These are the activations of a small neural network, seen along a few directions. Each row is one input.
In each table, some parts of the input vary, and every possible input appears once, in random order.
A made-up example of a description, with smaller parts first: ring(5) and (point or line(11) or (values(3) and line(4))).
Shared parts are said once, and a part with two or three values counts as separate values.
In the rows, zero is written as 128.

Other details of the inputs shift rows strongly along two fixed directions, in all tables alike. That doesn't count.

A family of inputs:
x1: [123 138 114 113 125  94  86  71 117 212 124 160  88 103 105 152]
x2: [135  98 108 153  96  85  90  70 118 129 131 114  92 167  93 151]
x3: [145 154 163 105 142 171 162 196 156  86 110 114 194  99 189  91]
x4: [144 164 118  90 104 108  89  78 141 212 116 126 103  95 118 142]
x5: [125 101 102 157 129  92 111  82  97 124 150 139  86 167  84 152]
x6: [143 155 126  88 103 118  93  71 146 229 107 134 114  91 126 143]
x7: [120 105 104 156 121  92 103  83  96 117 155 142  81 160  83 151]
x8: [137 150 135 106 119 148 129 136 148 145 118 116 140 112 143 124]
x9: [127 150 163 111 165 170 168 204 136  96 121 148 188  92 180  88]
x10: [123  89 140 176 132 147 167 178 136  19 127  90 156 186 137 116]
x11: [108  92 125 175 143 130 140 142 114  63 138 136 119 177 115 130]
x12: [126 116 112 152 131 103 120  89 105 127 157 141  84 160  86 146]
x13: [124 160 151  76 146 158 153 157 140 203 104 156 163  50 170 113]
x14: [123 118 132 144 119 126 123 139 140 102 114 107 137 146 134 126]
x15: [118  95 111 178 142 115 140 134  98  50 166 123 105 189  93 134]
x16: [147 169 142  71 120 152 138 134 156 193 111 121 151  69 156 118]
x17: [126 133 116 104 118  97  94  75 112 215 124 162 101  92 116 149]
x18: [112 103 117 180 141 128 135 135 109  60 154 132 107 183 101 131]
x19: [128 136 152 106 137 174 173 205 154 100 101 103 197  97 184  96]
x20: [139 116 108 140 100  92  95  78 120 130 141 111  93 157  96 150]
x21: [117 174 145  77 147 158 139 165 141 190 108 155 157  50 167 110]
x22: [128 102 133 158 135 158 168 195 135  13 139  86 159 173 140 103]
Description of these inputs: values(2) and (point or line(10)).
Q: The inputs of x21 and x4 match in every part but the values(2) part. If x7 is changed in the same way as x21 into x4, which row does it become?
A: x20

A family of inputs:
x23: [140 131 130 122 122  84  88  71 110 190 126 163  99 113 116 137]
x24: [139 137 107 109 124  93  92  76 111 184 135 156  97 108 110 155]
x25: [118 138 163 122 166 160 171 215 140  89 102 138 189  93 189  94]
x26: [177 207 135  71 102 139  99 104 173 188 120  97 140  92 140 119]
x27: [142  75 109 177  63 107 104 106 161  55 104  25 127 219 110 146]
x28: [138 136 103 105 123  92 107  78 108 190 148 142 100 105  95 149]
x29: [ 96 141 165 126 154 172 167 221 146  96 101 141 175  91 182  96]
x30: [125  78 130 190 139  98 125 118  99  48 148 135 109 204  93 129]
x31: [141 153 132  71 125 129 143 117 120 209 129 146 138  61 144 117]
x32: [174 181 156  96 125 168 150 178 177  76 118  82 186 116 172  97]
x33: [120 126 157 112 149 172 166 215 131  80 116 143 196  91 193  91]
x34: [106  85  96 186 133 112 131 135  96  48 170 111 105 198  83 135]
x35: [124  73 111 181 127 103 135 126  91  40 171 121 112 194  89 129]
x36: [149 136 111 111 128 104 121  69 113 196 147 138  94 110  98 153]
x37: [136 161 143  84 148 124 124 121 134 207 107 158 142  71 144 126]
x38: [112 138 148 117 159 194 194 221 139 100 126 115 188  95 176  94]
x39: [126  80 112 190 142 118 145 116 108  44 158 123 104 209  97 145]
x40: [127  85 114 188 149 113 139 119 107  45 150 130 103 206  87 142]
x41: [135 134 119 117 132  85  89  73 116 187 122 157  93 110 115 146]
x42: [110  84 112 191 130 125 149 129 107  48 165 112  88 198  80 145]
x43: [123 123 164 118 155 191 191 210 141  87 119 136 197 105 193  88]
x44: [122 139 145 102 157 170 200 213 132  94 123 118 186  86 174  98]
x45: [174 114 122 101  48  93  78  48 168 187  87  60 126 134 126 147]
x46: [177 172 164  97 117 168 148 176 173  76 118  85 190 116 175  87]
x47: [100 136 157 119 152 200 189 215 151  99 115 133 177 101 180 102]
x48: [123 140 101 115 121 104  85  83 112 193 137 152  95 113 108 151]
x49: [107 141 151 121 166 194 180 218 145  99 110 135 188 105 174  93]
x50: [117 142 125 120 126 102  96  82 123 197 125 158  85 117  94 150]
x51: [119 164 137  97 140 129 112 130 133 209 106 155 136  71 153 120]
x52: [101  90 107 196 136 115 112 127  96  38 150 129 103 201  97 138]
x53: [170 207 141  71  95 142 102 105 178 185 118 101 128  88 136 124]
x54: [136 125 127 117 122  86  84  69 111 188 125 163  96 111 119 135]
x55: [142 153 144  81 138 141 129 113 133 211 113 166 142  71 146 118]
x56: [133 141 113 114 127  95  87  70 108 181 128 160  98 107 111 152]
x57: [107  90 116 196 145 108 122 129 105  54 147 125 103 209  87 135]
x58: [150 126 117 106  46 103  78  60 177 191  85  56 109 133 118 158]
x59: [167 141 135  73  66 127 107 101 188 196  68  56 165  92 165 136]
x60: [112 136 120 121 122  97  86  81 122 191 121 160  80 110 108 148]
x61: [111  84 106 195 138 128 137 120 108  55 159 120 100 214  93 141]
x62: [130 126 162 112 153 185 197 212 134  93 127 125 193  92 182  87]
x63: [ 93  88 115 196 129 117 117 131 101  29 148 134  94 197  93 145]
x64: [104  87 116 195 138 126 137 129 113  45 149 132  90 207  81 143]
x65: [114 163 129  79 124 139 112 129 135 208 115 162 126  58 146 136]
x66: [126 142  97 109 121 104 117  80 108 200 147 133  90 113  95 145]
x67: [119 141 104 108 114 106 120  82 114 196 144 139  80 108  91 151]
x68: [ 98 136 155 123 163 174 161 223 142  94 102 134 186  95 192  87]
x69: [118  78 120 189 130 105 114 116  90  33 150 139 110 196 104 132]
x70: [116 139 104 109 113 105 105  86 115 194 147 144  87 105  89 151]
Q: The inputs of x28 and x70 match in every part but one. If x59 is changed in the same way as x28 into x70, which row does it become?
A: x58
Q: The inputs of x48 and x33 match in every part but one. If x38 is changed in the same way as x48 into x33, which row does it become?
A: x62
Q: Describe the family of inputs behind these rows.
A: line(4) and (values(2) or ring(10))
Q: Change only the values(2) part in x45. List by row number the other rows that result.
A: x46
Q: Change only the ring(10) part in x25. List by row number the other rows that result.
A: x24, x28, x36, x37, x39, x40, x41, x44, x56
Q: Change only the values(2) part in x53. List by row number the other rows that result.
A: x58
Q: Change only the ring(10) part in x63. List by row number the other rows that result.
A: x29, x42, x47, x50, x60, x64, x65, x67, x70

A family of inputs:
x71: [115 104  99 186 119 112 125 113 105  30 171 112  78 206  72 147]
x72: [130 114 110 126 116  78  81  60  98 182 131 152  99 127 109 143]
x73: [143 183 135  89 144 134 116 117 146 188 120 147 126  90 136 121]
x74: [ 96  60 104 200 113 107 122 121 107  58 146 106  88 213  76 145]
x75: [117  54 110 193 126  82 120 111  94  41 151 121  95 202  94 146]
x76: [110 114 172 130 155 187 178 236 146  50  96 140 213 108 201  87]
x77: [187 160 136  75  54 123  91  86 195 180  82  45 155 109 154 130]
x78: [155 169 128  82 135 125 117 108 117 194 137 152 139  76 141 112]
x79: [142 131 100 126 117 117 121  65 119 179 157 129  85 143  90 157]
x80: [109  79 113 205 134  92 106 114 114  46 131 125  89 222  92 143]
x81: [134 129 159 121 161 179 202 241 136  38 135 119 199 106 187  83]
x82: [150 179 149  92 135 134 117 107 138 190 126 153 123  82 138 120]
x83: [104 152 127  85 112 135 113 125 135 204 101 145 125  65 148 135]
x84: [145  95 118 186 133 108 117 101 103  28 169 133  95 217  78 140]
x85: [115 126 106 135 115  90  75  80 118 179 122 138  90 130 102 160]
x86: [114 153 153 129 165 192 179 244 149  43 124 110 198 110 179  91]
x87: [132 138 104 123 109 110 110  77 122 178 159 126  81 139  77 147]
x88: [125 132 156 124 164 187 219 238 139  47 128 103 203 118 172  89]
x89: [124 134 131  89 129 125 137 117 131 211 100 135 141  71 139 132]
x90: [117 130 125  93 123 147 133 112 137 219 103 137 134  77 150 137]
x91: [126 151 153 100 128 126 109 114 139 203  97 158 132  77 155 124]
Q: Describe the family of inputs behind these rows.
A: point or (values(2) and ring(10))
